array([109, 134, 124, 102, 152, 138]) Answer: 109, 138

array([[133, 103, 137, 126],
       [129, 127, 135, 147]]) Answer: 133, 147

array([[142, 140, 140, 126],
       [151, 144, 150, 116]]) Answer: 142, 116

array([130, 130, 128, 152, 127, 128, 127]) Answer: 130, 127

array([[147, 123, 150, 117],
       [123, 113, 110, 131],
       [122, 132, 132, 133]]) Answer: 147, 133

array([124, 114, 135, 105, 117, 145]) Answer: 124, 145

array([136, 109, 129, 135, 127, 135, 151]) Answer: 136, 151

array([142, 148, 117, 118, 133, 151]) Answer: 142, 151

array([111, 151, 126, 137]) Answer: 111, 137

array([[149, 144, 141, 102, 132, 142],
       [113, 150, 134, 145, 116, 109],
       [146, 150, 144, 105, 127, 134]]) Answer: 149, 134
---
[[122 125 128 129 128]
 [120 134 142 135 132]
 [132 132 105 130 130]] Answer: 130

[[135 118 133 104 142 129]
 [121 131 134 146 116 136]
 [117 143 117 149 113 118]] Answer: 118

[[128 123 138 137 127 125]
 [145 130 125 124 117 139]
 [140 134 106 106 120 141]] Answer: 141

[[126 116 121 107]
 [127 120 138 114]
 [121 139 125 150]] Answer: 150

[[121 130 139 125 103 148 145]
 [140 126 137 105 131 112 130]
 [119 145 131 137 108 132 108]] Answer: 108

[[118 150 138 139 132 121 114]
 [106 141 124 143 118 131 123]
 [132 145 110 121 135 145 134]] Answer: 134

[[121 150 131 136 127 136]
 [121 134 136 132 136 139]
 [130 123 129 127 136 129]] Answer: 129

[[142 128 119 121]
 [128 132 143 153]
 [114 137 144 130]] Answer: 130

[[118 128 145 115 129 135 143]
 [138 128 132 128 141 127 151]
 [128 119 144 119 145 144 122]] Answer: 122

[[150 138 124 106]
 [146 129 123 106]
 [144 149 129 122]] Answer: 122
---
Q:
[[117 123 100 157 129 125]
 [114 121 121 145 134 148]
 [128 139 141 129 116 128]]
A: 128

Q:
[[111 130 150 138 109]
 [151 135 108 113 133]
 [111 130 150 139 110]]
A: 111

Q:
[[110 108 136 110 147 110 127]
 [108 148 131 138 144 111 118]
 [139 129 114 105 116 115 119]]
A: 139

Q:
[[117 142 127 116 149 133 139]
 [132 144 145 106 136 126 128]
 [115 127 127 117 124 131 109]]
A: 115

Q:
[[133 116 138 112 151 150]
 [144 139 144 131 111 138]
 [110 123 123 126 124 125]]
A: 110

Q:
[[129 158 122 133 119 155 123]
 [147 134 128 118 151 139 154]
 [113 131 138 141 127 123 148]]
A: 113
---
(143, 141, 155, 123, 109) ⇒ 155
(151, 141, 150, 123, 133, 129, 117) ⇒ 133
(150, 155, 125, 154, 98, 103) ⇒ 154
(152, 140, 124, 128, 119, 123) ⇒ 128
(148, 106, 115, 105, 127) ⇒ 115
(126, 128, 120, 107, 107, 119, 157) ⇒ 107
(151, 140, 156, 139) ⇒ 140
(143, 102, 125, 132, 149, 128, 136) ⇒ 149
(139, 151, 126, 152, 119, 154, 143) ⇒ 119
---
[114 122 154 112 103 111] >> 112
[122 126 154 139] >> 126
[117 128 103 120] >> 128
[131 122 110 121 157 120 128] >> 157
[101 147 120 105 133 158 127] >> 133
[150 109 147 120 141 124] >> 120
[112 104 118 118 116] >> 118
[100 127 155 143 138 142 132] >> 138
---
[[125 125 133 112 131 125]
 [131 131 153  98 112 110]] => 98

[[119 113 123 106 129 145 142]
 [111 145 145 130 134 108 129]] => 134

[[118 138 142 137 132]
 [136 132 104 104 130]] => 104

[[130 152 130 136]
 [144 138 144 134]] => 138

[[125 127 118 102 112 125 122]
 [127 123 118 130 120 136 137]] => 120

[[119 120 146 135 146]
 [104 104 102 123 104]] => 102

[[127 140 149 134 136]
 [125 114 146 118 155]] => 146
---
[[112 110 148 109 152 123]
 [113 155 139 110 112 155]] result: 139

[[150 121 126 150 125 138]
 [116 128 129 116 128 130]] result: 129

[[124 125 135 102 137 120]
 [124 125 126 129 131 124]] result: 126

[[114 151 155 152 117 146]
 [114 149 139 121 117 118]] result: 139

[[114 115 104 145 104 108]
 [105 132 132 121 111 133]] result: 132

[[135 147 124 120 120 115]
 [150 154 148 133 107 132]] result: 148
---
[118 100 127 136 143 151 130] ⇒ 143

[119 155 148 122 157] ⇒ 155

[157 116 131 115 122 148] ⇒ 148

[111 125 130 153] ⇒ 130

[131 125 149 134 132 129 114] ⇒ 134

[101 129 112 128 134] ⇒ 129

[[141 116 145 143 144 128 136]
 [127 111 126 103 142 134 120]
 [142 118 151 129 128 112 116]] ⇒ 145

[135 142 133 100] ⇒ 135

[108 119 110 115 107] ⇒ 115

[123 114 110 105 120 127 126] ⇒ 126
---
array([[121, 120, 127, 127],
       [109, 114, 124, 121],
       [153, 155, 128, 140]]) --> 127

array([[125, 150, 125, 134],
       [124, 139, 124, 132],
       [126, 107, 126, 120]]) --> 125

array([[137, 128, 128, 144],
       [147, 145, 135, 140],
       [148, 153, 142, 134]]) --> 128

array([[129, 121, 135, 118],
       [122, 137, 142, 107],
       [121, 130, 132, 112]]) --> 135

array([[144, 153, 129, 132],
       [138, 130, 108, 129],
       [140, 142,  99, 128]]) --> 129

array([[130, 132, 126, 129],
       [134, 151, 126, 129],
       [131, 148, 126, 129]]) --> 126
